A small network was shown many inputs. Here are its activations along a few directions, one row for each input.
Each table varies a few parts of the input and shows all the possible inputs, shuffled.
A made-up example of a description, with smaller parts first: one of 5 places around a ring, together with either a single point or one of 9 places around a ring or (one of 3 separate values, together with one of 4 places along a line).
Shared parts are said once, and a part with two or three values counts as separate values.
In the rows, zero is written as 128.

Other details of the inputs vary at random and push rows far along two fixed directions, the same in every table; ignore that.
These rows show it; all are for the same input, with only those details redrawn:
[102 129 199 105 159 123 141  69 139 214 117 117]
[150 139  60 147 112 135 106 158 128  82 117 117]
[132 150  93 136 120 136 118 106 128  79 144 139]
[151 139  57 147 111 135 105 159 127  79 117 118]
[100 132 198 105 158 125 141  60 138 204 125 123]
[121 118 165 116 151 122 129 121 139 218  89  94]
[139 118 118 129 138 125 115 160 137 183  81  88]
[161 115  64 146 122 127 100 213 133 152  65  76]

Table:
x1: [141 137 125 131 121 151 147  97 125  78 151 148]
x2: [116 113 164 119 157 128 128 123 133 213  95  92]
x3: [129 105 110 142 145 123 130 184 128 188  82  94]
x4: [ 92 136 184 107 165 132 148  54 127 163 147 143]
x5: [134 140 121 124 105 133 130 111 122  33 190 172]
x6: [143 111  74 158 121 129 114 196 123 145  90  88]
x7: [127 147  91 151 113 131 126 112 124  80 149 144]
x8: [158 121  89 133  99 129 116 175 121  63 145 139]
x9: [141 117 112 133 142 118 127 183 134 193  68  94]
x10: [122 104 178 115 125 114 135 158 131 177 110 120]
x11: [125 143 124 128 101 130 132 111 124  26 191 177]
x12: [159 108  72 138 137 124 111 227 131 173  51  74]
x13: [122 145  99 144 127 130 135 115 124  93 144 151]
x14: [127 141 116 130  94 130 128 114 117  30 179 178]
x15: [129 104 180 107 128 117 135 140 126 184 115 122]
x16: [105 117 218  98 134 117 148  87 127 177 143 149]
x17: [139 126  67 155 120 139 110 162 119  93 123 111]
x18: [100 135 218  93 132 124 153  36 125 126 191 178]
x19: [131 141 119 127 103 131 130 115 124  25 192 173]
x20: [123 122 158 124 144 117 133 122 138 208  93 102]
x21: [ 82 141 234  96 133 123 160  29 129 119 198 186]
x22: [135 125  69 147 131 136 120 164 119  93 122 121]
x23: [132 149  93 137 119 136 118 107 128  79 143 139]
What is each input in this table made of? -> either a single point or one of 10 places around a ring or (one of 2 separate values, together with one of 6 places around a ring)
What sort of input is x1? -> a single point
Which other rows does x6 become when the place on the ring of 6 takes its other values? List them by row number. -> x2, x7, x17, x20, x23

Table:
x24: [140 111 108 139 124 124 131 182 118 137 113 119]
x25: [106 156 129 133 125 149 139  33 120  56 192 168]
x26: [129 121 175 110 117 120 129 121 141 160 131 127]
x27: [121 119 138 134 139 136 122 119 127 165 117  99]
x28: [124 170  72 148 107 131 121  83 124  41 162 167]
x29: [157 129  59 155 119 149 122 163 125  86 109 115]
x30: [104 142 150 131 136 119 118  91 131 172 125 121]
x31: [159 131 113 124 103 129 120 161 126  86 120 127]
x32: [114 116 159 121 139 124 143 130 120 164 128 134]
x33: [124 130 131 134 123 124 135 122 127  94 158 147]
x34: [144 144  68 136 130 139 118 139 129  80 126 126]
x35: [146 125  72 143 131 133  99 182 128 124 100  90]
x36: [116 143 139 129 139 121 137  95 136 167 109 132]
x37: [128 138 132 119 153 137 137 108 135 147 118 127]
x38: [132 108 107 136 124 125 121 191 122 136 100 113]
x39: [138 111 156 106 128 121 121 133 129 159 119 121]
x40: [114 132 149 112 155 130 132  92 133 161 127 118]
x41: [133 143 145 109 116 132 129  83 121  69 169 164]
x42: [128 128 127 135 123 124 138 129 124 100 154 145]
x43: [150 127  67 150 120 146 120 153 124  92 115 113]
x44: [139 106 123 135 131 120 133 181 124 159 108 111]
x45: [124 110 129 130 131 125 131 166 120 151 110 120]
x46: [122 130 122 133 133 115 120 130 133 176  97 107]
x47: [103 124 172 118 137 121 140 104 133 141 142 141]
x48: [105 117 167 118 139 122 137 125 129 159 125 130]
x49: [121 124 176 105 121 123 128  90 135 142 151 145]
x50: [132 127 181 109 118 122 137 118 139 154 128 128]
x51: [130 120 117 136 122 123 126 158 130 107 131 128]
What is each input in this table made of? -> either one of 6 places around a ring or one of 10 places around a ring or (one of 3 separate values, together with one of 4 places along a line)
Which other rows does x35 become when the choice among 3 separate values takes its other values? List them by row number. -> x27, x30

Table:
x52: [157 118  89 142 126 128 116 176 119 149  87  89]
x53: [163 101 145 114 128 124 116 189 146 192  79  81]
x54: [153 121  90 141  95 115 102 191 133 115 109 107]
x55: [150 139 108 119 116 131 125 127 131  81 138 145]
x56: [113 134 133 127 153 127 122 132 134 163 118 111]
x57: [ 88 153 166 111 140 136 141  15 130  96 188 173]
x58: [ 99 117 191 113 144 111 147 109 120 180 135 148]
x59: [141 145  91 136 120 136 118 119 115  82 141 131]
x60: [139 123 134 135 135 135 133 126 121 175 108 109]
x61: [114  98 192 117 133 122 135 138 125 190 120 113]
x62: [138 125  72 150 114 140 119 140 126  95 127 129]
x63: [112 136 164 108 127 140 152  73 117  79 180 168]
x64: [144 127  99 142 124 124 122 182 136 144  77  95]
x65: [151 136  70 150 114 128 110 184 135  92  93 110]
x66: [127 135  90 139 120 136 123 109 127  83 144 140]
x67: [120 106 186 103 151 127 152 126 129 186 115 128]
x68: [107 127 175 114 149 127 142  65 128 171 133 130]
x69: [121 151 128 136 122 130 142  87 132  96 141 147]
x70: [126 136  92 135 126 134 112 116 127  81 142 138]
x71: [150 139  73 142 120 135 103 153 117  82 122 118]
x72: [ 92 114 212 112 135 117 145  88 123 177 151 141]
x73: [105 123 187 104 147 126 156  91 123 155 148 160]
x74: [135 140  62 155 118 143 122 153 124  89 134 128]
x75: [114 110 166 139 160 116 162 135 139 158 144 122]
x76: [131 120 151 112 133 111 131 142 136 178 104 123]
x77: [124 140 114 137 124 140 134  85 120  96 152 149]
x78: [132 141 110 133  99 117 115 130 129  86 147 146]
x79: [137 140  63 150 122 136 119 160 124  90 126 120]
x80: [158  99 148 118 122 120 109 188 146 195  80  79]
x81: [129 151 107 150 113 139 137 108 130  88 135 150]
x82: [143 133  71 141 119 132 112 148 121  81 124 121]
x83: [147 103 149 123 118 116 111 180 142 195  87  85]
x84: [117 144 125 124 134 134 119  84 124  93 154 144]
x85: [114 146 113 131 136 132 118 101 127  92 149 142]
x86: [135 119  97 140 133 128 121 161 130 149  98 100]
x87: [121 144  92 137 127 135 119 118 127  82 144 136]
x88: [ 96 114 194 117 137 110 143 110 120 180 137 137]
x89: [170 107 114 120 123 126 114 195 139 160  78  89]
x90: [108 153 117 130 138 136 129  97 127 100 155 143]
x91: [138 122 123 124 114 141 131 143 122  71 153 142]
x92: [ 94 124 198 106 149 120 156  85 123 167 148 165]
x93: [121  96 188 110 135 126 135 148 129 186 114 104]
x94: [139 119 150 107 136 115 133 147 136 181  96 115]
x95: [104 148 133 134 130 141 141  56 125  97 170 163]
x96: [141 143  90 133 103 115 116 148 126  80 135 145]
What is each input in this table made of? -> either a single point or (one of 2 separate values, together with one of 10 places around a ring) or (one of 4 places along a line, together with either a single point or one of 5 places along a line)
Which other rows does x96 become when the place on the ring of 10 takes its other values? List them by row number. -> x53, x54, x55, x76, x78, x80, x83, x89, x94
Which other rows does x77 become when the place on the line of 4 takes its other values? List them by row number. -> x68, x82, x84
Which other rows does x57 become when the place on the line of 5 takes its other values? List them by row number. -> x59, x82, x87, x90
